Here are a small network's activations along a few directions, averaged over the inputs that share one value of a field.
Related values have similar rows: they may be neighbours, one step apart, or belong to one group.
Strong random noise was added to every row along 12 fixed directions; ignore it. To show where, here is one row again and again, with new noise each time:
[-121 -121  -72 -128  159 -105   45  142 -279 -146  408   75   -3 -187
  -74   12  -62  156 -168 -102  134 -245 -199 -316 -574]
[  90 -488 -159  408 -233  120    2 -576  208 -317  210  238 -108   23
  240   54  380 -404 -132  566   13  -55  176  300  -53]
[ 249   58 -104   -8 -198  -19  -36 -224  -44 -277 -153  -66 -417 -224
  246  558  263 -645    8  330 -261 -515  275  344   30]
[  -5 -498  -76  267   15  426 -310  -14  425   76  386  342  214 -282
 -440 -393 -139  345  -35  375  205   22 -444 -139    0]
[ 213  527  405 -178 -160  127 -500  473  603  -18   65   94  146  -12
 -123  111  145 -335  238  477  -62  212 -106   57  481]
[-589  300 -164 -182 -685 -117  -30  537  -35  569 -177  277   -9  -90
  -38 -257   79 -100   63   72  266  149   31 -573  320]
[ 421  474   84 -649  497   82 -331  594  168  -46 -168  106  -34  359
 -108    2   28 -593  340  -74   85  174  111  292 -134]
[ 185 -120 -343  101  384  287 -457   38  182 -226  160   27  162 -150
 -449 -407  -46  497  330  -37   52 -132 -223 -198 -132]
[-316 -295  242  215 -442 -252  701    0 -338  663 -119 -193 -307 -330
  216  388 -160 -197 -390  200  259  176 -388  117  -77]
[  39   24  217  352  -34 -158  484 -860  105 -185 -672  461  194  247
   84 -218 -324  -12 -586 -549 -437 -242  178  317   88]
[-388  384  448 -844  136 -287  -33  134  238 -125  -15  503  826 -153
 -103 -351 -113 -450 -377 -743 -252 -255  168 -501 -806]
[-283   55 -513 -455  206 -550  210  104 -644   -3  114 -950   32  591
  512  255 -338 -136   73 -705  -32  196  393 -285 -232]
[ -88  355  219   91   19 -255   23    9 -101   14 -394 -185  -74 -554
 -200  187 -185  308  -57 -316 -308 -420 -249 -199  -31]
[ -71  264 -245 -515 -398  -42  306   74 -206  202 -214  106   64  352
  249  105 -283 -561 -215 -340 -105 -241  387  -30  171]


Values of E:
e10: [-492  -91  204  -25 -509 -147  544   33 -436  399   40  -79 -115 -571
  100  224  -16  321 -298  -64   90 -311  -71 -387 -298]
e6: [ 400  485  -55  357 -119   98  136   43 -516 -226 -112  111 -471 -655
 -342  210  359  553  298  243  -26 -742 -402   33  -56]
e11: [ 150 -213 -375  258   90  352    2 -441  178  -13 -247 -202  259  -52
  -83 -351   13  504  250 -246 -132    4   97  -11  161]
e5: [-198  888  788 -480   41 -120 -243  960 -186  -59  106  856 -116 -209
 -455  -60  -46  389 -316 -239   14 -376 -217 -530 -144]
e14: [ 490  111   82  -47 -182  461  498 -143 -141  -86  -55  437  -70 -243
  -49   38  274  104  -65   98   43 -441  -36  255 -176]
e4: [-481 -303  119 -392 -410 -140  162  126  202  469  177   66  225  -73
  227  118 -303 -580 -440  -59    1   73  109 -186   77]
e2: [ 111   20 -149  -35  150  147 -259  -61  -83 -197  327 -519  419 -183
 -214  -60   54  494  335  -68  -68  -58  -95 -184 -101]
e12: [-112  177 -246  -90 -267 -192  -87  -29 -379 -282  271 -346  -71  603
  411  307   50  -27  -10  -18 -127  -16  553  -80  403]
e1: [-189  107    8 -346  266 -148 -480  374  383  100 -266  -84  -19  -59
   48 -115  357 -537  408  -11    3  489  294  -70  -46]
e13: [ 139  -92  269  -45 -119  132  474 -135   40  410 -176    2  259 -646
 -223   71  -33 -123  -29  -39   10 -178 -445  173 -296]
e8: [ -32 -271  409 -225 -198  324  398 -432  239 -127  303  617  579   57
  150 -147 -130 -211 -658 -189 -165 -219  209   52 -317]
e9: [-113  473  268 -390  -66 -131 -367  -19  358 -414  408    0  919  380
   23 -295   75   -6   45 -220 -251  172  245 -354   45]
e7: [-280 -175 -177 -213 -368   63   17   22 -270 -238  582  702  -51 -308
  -13   52   59 -229 -422  202   30 -748   92 -420 -390]
e3: [ 220 -338 -601   55 -146  480  -50 -165  -21 -276  447  396 -214  483
    3  -73 -491  365 -333  -49 -120 -534  247 -114  547]
E is arranged as a ring.
Going along E from e14 by way of its neighbour e8, in what order are e10, e2, e9, e3 met? -> e10, e2, e9, e3
Which values are neighbours of e7? Give them in the order they are listed. -> e6, e13
How many steps from neighbour to neighbour lead from e12 to e1, at the fewest? -> 7

Values of P:
p12: [-265   59 -206 -324 -132 -143  -33  179 -101  107  135 -189  202 -151
   49  -11  -53 -152   89 -179   -4  -96   40 -368 -234]
p6: [ 234 -111 -319  312  -86  149  255 -480   61   80 -407 -395  -24  162
  123   45 -223  113   68 -189 -235   28  107  315  513]
p7: [-218 -142  219 -235  102  -94  -97  232  194  309    2 -490   80 -738
  -81  176  133 -143  227   54   11   70 -226 -160 -374]
p3: [ 169 -117  228 -195  220  -18   84  161 -100  -83  565 -207  142  -85
  -36  295 -106  -75  -97  141   89  -46 -342   68 -405]
p2: [ -42  282  357   59  168  -98 -576  -73  508 -546  153  -64  314  184
   66  -50  189  112   79   62 -332  173  247 -141  223]
p11: [-465  -38  120  375 -198 -393   53  -62   57  121 -107   62  -66  -64
  131  -66  123  129 -148   25   58  268 -105 -292  111]
p14: [-155  128  140 -200  138 -381   14 -236  -34 -118 -457  133  -38  233
  221  116 -173 -539 -263 -419 -374 -147  350  172  -71]
p13: [ 290  100 -484  -52  -96  144  -30 -162 -211  -41 -255 -289 -197  243
   44  180 -121 -160  220  -79 -168 -270  292  285  429]
p4: [  29  -51  291  -76  272 -119  -17 -593  413 -188 -374 -270  532 -103
  113 -139  -10  -98  -63 -436 -477   40  241  148 -174]
p8: [-150  201  142 -184 -299  -14  104   31  -46  248 -377  160  -65    9
   -2  162 -347 -197 -276 -189 -186 -259  171   53  363]
p5: [  57  123 -199  209  -18  -82  267  -89 -508  -93  -89 -207 -126 -249
    2  -47  481  379  306  -39  208 -106   -1 -111 -397]
p9: [ -37   59  205 -142  -48  -96  -89  -36  251  -71    4  -55  122 -429
  -51  245 -153 -155 -164  -85 -317 -334  -50 -107  -66]
p1: [-252  215 -179  166  -96 -199 -146   -6 -193  -27 -111 -215   44  110
  -56 -178  -99  498  126 -258  -88   30   86 -343  297]
p10: [ 239 -276 -114  -43  -75  289  178 -186 -105 -188  480 -105  120  148
  172  133  -33  -38 -121  134   32  -94   65  113 -129]
P is arranged as a ring.
Going along P from p6 by way of its neighbour p7, in what order are p2, p11, p8, p1 met? -> p2, p8, p1, p11
Which values are neighbours of p14? Give them in the order they are listed. -> p12, p3
